[117  69  69 125] = dup
[102 144 144 144] = Tef
[126 126 117  69] = bodu
[124  69 160 125] = vikob
dup dup:   [69]
dup Tef:   [144]
perm: [ 69  69 117 125]  dup
dup bodu:   [126]
perm: [125 160  69 124]  vikob
which: [126 126 117  69]  bodu
perm: [ 69 160 125 124]  vikob

[127 142 142 143 119 142]  tal
[ 90 155 155 141 137 105]  Dotav
[ 87 144 160 144 144 101]  Vero
[ 67 187 187 165 131  76]  Zamez
[180  66  66  66 135 186]  vot
dup tal:   [142]
dup Vero:   [144]
dup vot:   [66]
dup Zamez:   [187]
dup Dotav:   [155]
which: [ 87 144 160 144 144 101]  Vero

[190 143 112 143] -> sufak
[ 91  86 174  76] -> sadef
[ 86 171 127 131] -> setav
[ 76 174  86  90] -> fero
perm: [143 190 143 112]  sufak
dup sufak:   [143]
which: [ 91  86 174  76]  sadef
perm: [ 76  86  91 174]  sadef

[125 135 128 132 131 135 114 144 113 156 116 126 119 116 140 128 132 137
 122 113 140 132 128 128 153 116 146 135 108 127 123 132 118 121 121 131
 113 116 154 146 128 122 116 131] = Lufi
[127 132 128 129 142 120 105 136 120 160 104 136 119 109 126 153 141 147
 116 116 143 130 127 118 155 110 163 135  97 140 148 140 114 135 118 139
 118 100 143 141 113 117 123 126] = neliv
[149 133 173 132 127 119  84 125 100 156  95 128  96 158 159 140 123  78
 109 125 139 144 127 134  97 160 137 102 180 128 106  94 107  91 111 150
 103  96 141 125 150 125 161 125] = gikub
which: [127 132 128 129 142 120 105 136 120 160 104 136 119 109 126 153 141 147
 116 116 143 130 127 118 155 110 163 135  97 140 148 140 114 135 118 139
 118 100 143 141 113 117 123 126]  neliv
which: [149 133 173 132 127 119  84 125 100 156  95 128  96 158 159 140 123  78
 109 125 139 144 127 134  97 160 137 102 180 128 106  94 107  91 111 150
 103  96 141 125 150 125 161 125]  gikub

[121 134 146 132 148 104 140 126 140 114 136 138 129 113 143 130]  nakir
[122 137 119 160 125 122 141 128 120 143 127 129 134 122 129 122]  lofog
[132 145 114 113 131 135 141 133 119 131 130  84 131 149 121 146]  zizas
[108 128 129 125 103 146 139 121 138 118 128 113 138 121 131 111]  nud
[152 113 123 138 145 154 137 124 110 113 136  84 128 120 140 139]  vev
[117 137 119 160 125 109 141 128 120 143 127 129 134 109 129 126]  liku
[117 137 119 160 125 109 141 128 120 143 127 129 134 109 118 126]  dade
[120 153 122 144 148  95 118 139 127 128 113 127 126  95 133 154]  Venas
[134 107 134 132 114 146 117 133 122 123 137 114 129  99 135 122]  samuk
[130 114 124 133 121 102 133 134 133 111 125 159 125 117 122 125]  ridev
dup nakir:   [140]
which: [122 137 119 160 125 122 141 128 120 143 127 129 134 122 129 122]  lofog

[170  76  87 144]  kone
[130 130 156 117]  ragi
[114 155 140 118]  Sak
[136 156 119  74]  lusal
[141 158  95 120]  nonin
[165 130 156 131]  nin
[ 91 135  78 116]  Zupo
[170 159  87 144]  Faza
[130 131 157 165]  Zed
[123 154 107 147]  Vibul
[147 107 155 123]  Pimok
dup ragi:   [130]
perm: [ 87 170  76 144]  kone
which: [130 131 157 165]  Zed
perm: [ 87 144 159 170]  Faza
perm: [154 107 147 123]  Vibul
perm: [131 165 130 156]  nin

[117 117 117 125 134 125 131 138 125] -> sunug
[117 138 117 125 134 133 131 125  65] -> bil
[125 125 117 117 138 125 117 134 131] -> lagu
which: [117 138 117 125 134 133 131 125  65]  bil
which: [125 125 117 117 138 125 117 134 131]  lagu
perm: [138 125 134  65 131 133 125 117 117]  bil

[113 109 115 117 147 117 111]  zotil
[157 163 137 178 169 125 178]  sonu
[113 109 115 126 147 115 111]  Koner
[160 161 138  96 168 122 175]  Gifet
[121 150 143 146 141 134 121]  lak
[150 146 143 121 134 116 142]  Loduk
[110 111 116 115 151 113 113]  bazo
perm: [142 116 134 121 143 146 150]  Loduk
dup lak:   [121]
dup sonu:   [178]
perm: [109 111 113 115 117 117 147]  zotil
dup Koner:   [115]

[116 112 150 121]  Fisul
[117  96 133 128]  sim
[122 111 146 125]  fubes
[150 121 117 112]  dulob
[ 82 184 172  76]  vivu
[107 172 149  99]  lir
[127 111 140 131]  sov
[129 126 130 145]  Vif
[122 100 134 130]  Butu
[ 97 178 155  91]  zukap
[119 126 149 123]  Vud
[121 122 148 125]  veb
which: [ 97 178 155  91]  zukap
perm: [117 112 150 121]  dulob
perm: [112 116 121 150]  Fisul

[116 128 142  96 116 117 151 148  96 120 106 117 144 118 108 146 127 154
 123 110 107 104 116 147 139 109 105 105 157 152 116 165 102 116 145] : Sazu
[156 128 136  96 123 117 151 148  96 120 106 117 144 118 108 146 127 154
 123 110 107 104 116 147 139 109 105 105 157 152 109 165 102 116 145] : rurop
[134 133 129 109 131 115 128 140 121 122 125 123 123 134 135 119 146 142
 134 125 114 102 146 128 129 107 131 137 139 147 121 138 116 133 134] : gekez
[136 131 108 164  95 165 130 116 103 148 137 114 118  75 105 128  66 110
  67  89 161 163  70 148 126 160 104  96 104  76 153 113 146 148 118] : nug
[134 133 129 109 131 115 138 140 121 122 125 123 123 134 135 119 146 142
 134 125 114 102 146 128 129 107 131 137 139 147 121 138 116 133 134] : nomif
which: [116 128 142  96 116 117 151 148  96 120 106 117 144 118 108 146 127 154
 123 110 107 104 116 147 139 109 105 105 157 152 116 165 102 116 145]  Sazu
perm: [153 113 146 148 118 136 131 108 164  95 165 130 116 103 148 137 114 118
  75 105 128  66 110  67  89 161 163  70 148 126 160 104  96 104  76]  nug
perm: [145 116 102 165 116 152 157 105 105 109 139 147 116 104 107 110 123 154
 127 146 108 118 144 117 106 120  96 148 151 117 116  96 142 128 116]  Sazu

